A small network was trained on invented records. Each row is its activation on one of them, seen along a few directions.
After each row come some of the record's fields: ROL, GINAD, KAR, GATAV, KUFIK, PUVAN, ZURO, ZOVE.
A field that a record lacks is written absent.
In the rows, zero is written as 128.
[165 108 101 191 104  98  90  90 105 111 121 117 110  95 146  81 184 167
  68 172 220 197 129 138 147 139 164] => (ROL rubi; GINAD zib; KAR tok; GATAV lilad; KUFIK absent; PUVAN absent; ZURO mip; ZOVE gukes)
[ 94 124 138  88 117 101  89 161 136 107 142 136  93 100 109 138 106 100
  76  94  90 153  81 157 162 127 157] => (ROL nanaf; GINAD gutem; KAR kog; GATAV san; KUFIK zonur; PUVAN refid; ZURO peziv; ZOVE gukes)
[ 77  97 136  94  90 221 179 143 133 179 121  79 196  86 108 104 162 106
 210  96  84  84 140  87  62 123  88] => (ROL div; GINAD gutem; KAR tok; GATAV lilad; KUFIK zuvod; PUVAN deziv; ZURO peziv; ZOVE bel)
[103 136 134  88 110 165 184 124 126 133 120 103 113 139 111 143 103 103
 237 154  85  93 136 127  78 161  94] => (ROL bur; GINAD zib; KAR boza; GATAV lilad; KUFIK zonur; PUVAN deziv; ZURO peziv; ZOVE bel)
[105 123 135 138  93 102 101 150 105 111 104 110 148 131 103 102 177  97
  75 128 183 153 183  96  96  93 105] => (ROL dag; GINAD lari; KAR absent; GATAV absent; KUFIK absent; PUVAN absent; ZURO peziv; ZOVE absent)
[144 102 146 156 163  91  79  88 114 109 143 126 127 102 115 174 102 179
 111 153  90 176  99 161 187 175 148] => (ROL nanaf; GINAD zib; KAR kog; GATAV kime; KUFIK zonur; PUVAN deziv; ZURO favo; ZOVE gukes)
[ 94 144 140  88 121 174 193 182 144 138 111  75  98 136 103 116 107  98
 179 107  88 135 161 122 115 122 113] => (ROL nanaf; GINAD lari; KAR tok; GATAV lilad; KUFIK zuvod; PUVAN refid; ZURO peziv; ZOVE bel)
[177 175 146 148 144 114 158 123 133 121 122 106  97 191 131 133 117 163
 152 144 170 130 191 136 156 115 152] => (ROL tuso; GINAD zib; KAR boza; GATAV lilad; KUFIK kizi; PUVAN absent; ZURO pados; ZOVE bel)
[210 160 107 187 114 117 137  99 123 131 145 151 152 126 127  68 176 153
  66 133 233 115 157 174 139 153 145] => (ROL rubi; GINAD gutem; KAR boza; GATAV lilad; KUFIK absent; PUVAN absent; ZURO ligun; ZOVE ret)
[ 82 134 106  81 101 204 208 124 127 153 180  85 195 133 129 123 103 154
 215 149  84 108 126 112  78  77  94] => (ROL bur; GINAD gutem; KAR tok; GATAV lilad; KUFIK zonur; PUVAN refid; ZURO ligun; ZOVE bel)
[103 174 117  83 145 164 181 123 172 141 176 102 139 140 169  90 104 192
 182 127  89 131 107 115 120 110 144] => (ROL nanaf; GINAD gutem; KAR tok; GATAV lilad; KUFIK zonur; PUVAN refid; ZURO zufim; ZOVE bel)
[147 100 110  97 191  93  91 100 141 116 144 177 156 103 134 134 102 108
  77 129  93 132  83 144 195 108 169] => (ROL nanaf; GINAD gutem; KAR kog; GATAV san; KUFIK zonur; PUVAN lil; ZURO zik; ZOVE gukes)
[175 142 119 153 146 100  86 103 155 110 122 162  78 109 186  87 121 184
  66 137 171 173  83 164 204 166 221] => (ROL tuso; GINAD zib; KAR tok; GATAV san; KUFIK kizi; PUVAN absent; ZURO zufim; ZOVE gukes)
[183 122 115 173 143  94  88  92 106 107 113 177  85 130 157 131 117 128
  65 146 165 156 119 155 217 127 182] => (ROL tuso; GINAD zib; KAR kog; GATAV san; KUFIK kizi; PUVAN absent; ZURO zik; ZOVE gukes)
[ 80 109 140  94  93 242 202  95 129 160 129 125 151  94 193 109 139 130
 212 107  84  77 130  95  63 139  88] => (ROL div; GINAD gutem; KAR tok; GATAV lilad; KUFIK kizi; PUVAN deziv; ZURO zik; ZOVE bel)
[123 137 121 163 113 105  93 103 109 112 111 159  88 118 113  81 178 144
  73 142 188 143 179 110  88 117 112] => (ROL dag; GINAD zib; KAR absent; GATAV absent; KUFIK absent; PUVAN absent; ZURO pados; ZOVE absent)
[181 121 110 199 167  94  85 120 121 110 112 178  72 105 119 127 125 142
  65 127 160 181 125 172 208 148 189] => (ROL tuso; GINAD zib; KAR kog; GATAV san; KUFIK zuvod; PUVAN absent; ZURO pados; ZOVE gukes)
[206 154 115 160 142 106 132 104 173 145 130 157 199 126 176  65 194 190
  65 144 230 109 157 120 150 124 175] => (ROL rubi; GINAD gutem; KAR boza; GATAV lilad; KUFIK absent; PUVAN absent; ZURO zufim; ZOVE ret)
[151 110  97 193  81 215 168 128 151 161 105 138 129  90 163  77 145 135
  67 125  89  93  91 121  83 197 105] => (ROL bur; GINAD zib; KAR tok; GATAV san; KUFIK zuvod; PUVAN deziv; ZURO zik; ZOVE ret)
[ 77 108 123  86  95 226 127 128 198 157 117 205 109  82 185  67 181 193
  68 140  84  81  80  98  62 119  94] => (ROL div; GINAD zib; KAR kog; GATAV san; KUFIK zonur; PUVAN refid; ZURO zufim; ZOVE ret)
[ 95 128 162  85 129 128 187 166 134 127 120  70 153 150 102 158 110  97
 209 124  88 128 206 115 133  79 111] => (ROL nanaf; GINAD lari; KAR boza; GATAV lilad; KUFIK zuvod; PUVAN refid; ZURO peziv; ZOVE bel)
[197 167 151 132 135 158 159 153 146 137 106 120 162 154 110  66 131 102
  64 111 194 127 114 187 200 174 177] => (ROL tuso; GINAD gutem; KAR tok; GATAV lilad; KUFIK kizi; PUVAN absent; ZURO peziv; ZOVE ret)
[123 147 106 151 106 103  94  86  84 111 158 169 133 118 118  80 163 161
  75 115 188 127 175 117  82 103 104] => (ROL dag; GINAD gutem; KAR absent; GATAV absent; KUFIK absent; PUVAN absent; ZURO ligun; ZOVE absent)
[168 163 145 110 115 200 164 184 160 154 101 146 144 137 103  77 111  99
  65 121  97 115 101 169 186 176 159] => (ROL nanaf; GINAD lari; KAR tok; GATAV san; KUFIK kizi; PUVAN deziv; ZURO peziv; ZOVE ret)
[159 181  97 114 147  96 121 123 109 115 139 124 125 196 106 159 100 135
 130 161 162 182 151 129 167  93 136] => (ROL tuso; GINAD zib; KAR kog; GATAV kime; KUFIK zonur; PUVAN absent; ZURO pados; ZOVE bel)
[152 100 127 137 149  92  90 141 103 107 136 108 139 131 116 231 101  97
 128 119  91 152  79 163 189 140 145] => (ROL nanaf; GINAD gutem; KAR kog; GATAV kime; KUFIK kizi; PUVAN lil; ZURO peziv; ZOVE gukes)
[108 133 115 140 105 100  96  88 135 111 151 129 163 121 185  83 180 203
  76 141 182 147 173  93  91  83 124] => (ROL dag; GINAD gutem; KAR absent; GATAV absent; KUFIK absent; PUVAN absent; ZURO zufim; ZOVE absent)
[143 101 123 159 140  91  82  92 106 109 117 120 129 106 108 185 101 100
 114 145  90 186 102 161 181 181 141] => (ROL nanaf; GINAD zib; KAR kog; GATAV kime; KUFIK zonur; PUVAN deziv; ZURO peziv; ZOVE gukes)
[145 155 130 150 116  93 114 141  92 110 111  97 127 187 101 154 117  96
 147 136 202 147 200 101 113 103 103] => (ROL rubi; GINAD lari; KAR boza; GATAV kime; KUFIK absent; PUVAN absent; ZURO peziv; ZOVE bel)
[ 81  89 139  87 149  98  86 162 138 109 133 152  99  80 115 171 174  94
 182 122  84  84  76 113  64 141 101] => (ROL div; GINAD lari; KAR boza; GATAV kime; KUFIK zonur; PUVAN lil; ZURO peziv; ZOVE gukes)
[175 127 143 176 148 100  91 144 113 109 103 152  78 121 111 109 126  97
  65 109 173 165 106 175 212 165 187] => (ROL tuso; GINAD lari; KAR tok; GATAV san; KUFIK kizi; PUVAN absent; ZURO peziv; ZOVE gukes)
[119 129 124 158 105 105  92 104  88 109 107 156  99 126 106  80 164 106
  74 134 190 128 182 106  87 125 105] => (ROL dag; GINAD zib; KAR absent; GATAV absent; KUFIK absent; PUVAN absent; ZURO peziv; ZOVE absent)
[141 182 124 161 117 106 115 133 102 116 112 130 149 194 103  93 108 103
  70 103 209 142 181 117 128 125 104] => (ROL rubi; GINAD gutem; KAR kog; GATAV san; KUFIK absent; PUVAN absent; ZURO peziv; ZOVE bel)
[116 143 132 156 112 102  87  86 136 111 121 163  91 114 177  74 179 194
  74 138 186 133 172  99  87 119 129] => (ROL dag; GINAD zib; KAR absent; GATAV absent; KUFIK absent; PUVAN absent; ZURO zufim; ZOVE absent)
[117 132 127 135 110 100  98 157 107 112 105 135 136 127 101  97 176  97
  76 116 187 143 173  96  95  97 107] => (ROL dag; GINAD lari; KAR absent; GATAV absent; KUFIK absent; PUVAN absent; ZURO peziv; ZOVE absent)
[132 146 139 152  99  94 116 134  89 109 110  80 138 191 103 159 118  97
 145 148 199 157 210 102 114  99 101] => (ROL rubi; GINAD lari; KAR boza; GATAV kime; KUFIK absent; PUVAN absent; ZURO peziv; ZOVE bel)
[142 155 140 175 122  96 102  87  78 108 181  93 110 182 123 137 118 202
 144 156 212 126 200 124 116 114 103] => (ROL rubi; GINAD gutem; KAR boza; GATAV kime; KUFIK absent; PUVAN absent; ZURO favo; ZOVE bel)
[186 119 148 160 148 175 156 150 157 189 101 151 209 144 102  74 105  97
  64 112 102  86 135 159 188 169 150] => (ROL nanaf; GINAD lari; KAR tok; GATAV san; KUFIK zuvod; PUVAN lil; ZURO peziv; ZOVE ret)
[101 111 156  87 144  93  85 154 111 106 122 137  87 111 105 198 107  96
 126 106  89 152  89 149 181  91 158] => (ROL nanaf; GINAD lari; KAR kog; GATAV kime; KUFIK kizi; PUVAN refid; ZURO peziv; ZOVE gukes)
[155 121 114 194 127  96  80  90 147 111 117 148 104 102 189  76 168 187
  63 147 215 181 116 131 166 142 188] => (ROL rubi; GINAD zib; KAR tok; GATAV san; KUFIK absent; PUVAN absent; ZURO zufim; ZOVE gukes)
[ 86  97 126 128 105 231 146 133 134 181 102 208 129  85 109  87 159 118
  74 120  84  77 133 101  65 136  89] => (ROL div; GINAD zib; KAR kog; GATAV san; KUFIK zuvod; PUVAN deziv; ZURO peziv; ZOVE ret)
[165 105 146 202 143  97  93 126 120 112 103 143  87 104 114 172 105  98
  75 111  90 155 114 178 200 198 151] => (ROL nanaf; GINAD lari; KAR kog; GATAV san; KUFIK zuvod; PUVAN deziv; ZURO peziv; ZOVE gukes)
[163 109 108  90 221  92  84  97 169 122 141 234 155 104 164 122 102 162
  75 136  94 122  80 131 198  96 206] => (ROL nanaf; GINAD zib; KAR kog; GATAV san; KUFIK zonur; PUVAN lil; ZURO zufim; ZOVE gukes)
[170 121 115 184 162  96  79 120 112 112 119 167 103 100 114  75 160 186
  63 132 220 168 104 139 166 148 165] => (ROL rubi; GINAD zib; KAR tok; GATAV san; KUFIK absent; PUVAN absent; ZURO favo; ZOVE gukes)
[151 143 102 189 101 183 190 104 147 133 147  87  74 144 209 127 101 189
 170 130  92  99  99 144  96 203 122] => (ROL nanaf; GINAD zib; KAR tok; GATAV lilad; KUFIK zuvod; PUVAN lil; ZURO zufim; ZOVE bel)
[123 131 101  87 148 106 158 132  97 113 168 128  72 151 128 202 103 169
 221 165  90 118 132 110 120  67 123] => (ROL nanaf; GINAD zib; KAR boza; GATAV kime; KUFIK kizi; PUVAN refid; ZURO mip; ZOVE bel)
[135 158 161 117 122  94 118 120 110 110 115  84 126 193 100 151 102  96
 161 139 155 155 197 132 154 124 122] => (ROL tuso; GINAD lari; KAR boza; GATAV kime; KUFIK zonur; PUVAN absent; ZURO peziv; ZOVE bel)
[ 81  90 135 122 177 102  84  87 144 116 154 218  72  81 225 173 146 171
 159 126  84  78  80 102  69 116 101] => (ROL div; GINAD zib; KAR kog; GATAV kime; KUFIK zuvod; PUVAN lil; ZURO zufim; ZOVE gukes)
[ 88 146 165  84 144  99 145 131 124 113 164  79 128 153 103 170 102 100
 217 108  88 140 170 130 127  95 107] => (ROL nanaf; GINAD gutem; KAR boza; GATAV kime; KUFIK zonur; PUVAN refid; ZURO peziv; ZOVE bel)
[186 102 101 180 190  94  95  97 153 122 128 185 113  99 193 164 106 181
  79 134  92 131  89 145 201 141 191] => (ROL nanaf; GINAD zib; KAR kog; GATAV san; KUFIK zuvod; PUVAN lil; ZURO zufim; ZOVE gukes)
[127 103 151 151 136  91  82  98 118 108 132  93 157 107 113 190 102  99
 113 111  89 188  99 169 186 176 140] => (ROL nanaf; GINAD gutem; KAR kog; GATAV kime; KUFIK zonur; PUVAN deziv; ZURO peziv; ZOVE gukes)

Which values does each new row have?
[140  98  99 105 172  95  93 153 151 118 130 146 125  99 110 162 103 115
  79 149  92 169  80 149 188 104 177] => (ROL nanaf; GINAD zib; KAR kog; GATAV san; KUFIK zonur; PUVAN lil; ZURO pados; ZOVE gukes)
[134 169 119 173  88 111 123 155 103 114 104  90 127 199 103 118 109  98
  72 139 209 170 189 120 138 120 105] => (ROL rubi; GINAD lari; KAR kog; GATAV san; KUFIK absent; PUVAN absent; ZURO peziv; ZOVE bel)
[116 137 109 152  91 105  96  85  81 110 153 147 159 128 120  86 166 164
  75 133 191 129 192 110  88  84 104] => (ROL dag; GINAD gutem; KAR absent; GATAV absent; KUFIK absent; PUVAN absent; ZURO ligun; ZOVE absent)
[137 110 128 164 120  96  84 129 114 110 110 113 197 115 111  87 161 101
  63 110 207 183 128 125 166 119 150] => (ROL rubi; GINAD gutem; KAR tok; GATAV san; KUFIK absent; PUVAN absent; ZURO peziv; ZOVE gukes)
[159 151  97 140  86 110 159 128  97 113 139  83  80 167 128 219  99 166
 216 184  90 154 100 125 107 162 103] => (ROL nanaf; GINAD zib; KAR boza; GATAV kime; KUFIK kizi; PUVAN deziv; ZURO mip; ZOVE bel)
[209 163 142 164 139 162 166 176 143 143 102 140  98 143 108  68 145  98
  64 112 192 125 131 179 192 183 176] => (ROL tuso; GINAD lari; KAR tok; GATAV lilad; KUFIK kizi; PUVAN absent; ZURO peziv; ZOVE ret)
[ 92 122 138 118  86 109 105 138 107 110 116 100 190 136 106  92 165 102
  76 111 170 134 168  94  83  83 100] => (ROL dag; GINAD gutem; KAR absent; GATAV absent; KUFIK absent; PUVAN absent; ZURO peziv; ZOVE absent)
[158 107 137 185 136  98  85 104 108 110 124 113 120 101 125  77 182 187
  68 155 222 167 126 140 158 147 160] => (ROL rubi; GINAD zib; KAR tok; GATAV lilad; KUFIK absent; PUVAN absent; ZURO favo; ZOVE gukes)
[170 181 138 101 139 102 158 162 124 121 118  85 141 191 100 129 104  95
 162 122 168 146 149 144 158 134 132] => (ROL tuso; GINAD lari; KAR boza; GATAV lilad; KUFIK zonur; PUVAN absent; ZURO peziv; ZOVE bel)
[121 119 133  97 119  97  93 165 135 110 110 113 166 111 102 165 105  96
  78 114  89 184  89 149 197 131 157] => (ROL nanaf; GINAD lari; KAR kog; GATAV san; KUFIK zonur; PUVAN deziv; ZURO peziv; ZOVE gukes)
[127 152 145 170  95  95 114 112  86 108 139  74 118 187 114 156 118 101
 148 127 202 149 199 127 114 120 101] => (ROL rubi; GINAD gutem; KAR boza; GATAV kime; KUFIK absent; PUVAN absent; ZURO peziv; ZOVE bel)
[123 165 163  93 128 101 140 129 115 113 113  94 109 177 101 184 100  97
 214 138  89 140 166 140 139 142 107] => (ROL nanaf; GINAD lari; KAR boza; GATAV kime; KUFIK zonur; PUVAN deziv; ZURO peziv; ZOVE bel)
[183 155 146 137 133 175 156 138 162 171 103 135 211 141 107  72 103 103
  64 112  98 120  97 186 191 210 147] => (ROL nanaf; GINAD gutem; KAR tok; GATAV san; KUFIK zonur; PUVAN deziv; ZURO peziv; ZOVE ret)
[204 143 110 152 135 164 177 147 125 141 107 117 180 149 114  69 145 111
  65 138 192 128 144 160 197 144 170] => (ROL tuso; GINAD gutem; KAR tok; GATAV lilad; KUFIK kizi; PUVAN absent; ZURO peziv; ZOVE ret)
[124 171 140 179  95  98  98 120  82 108 113  99  84 193 105 141 106  97
 106 114 198 150 189 134 118 137 100] => (ROL rubi; GINAD lari; KAR kog; GATAV kime; KUFIK absent; PUVAN absent; ZURO peziv; ZOVE bel)
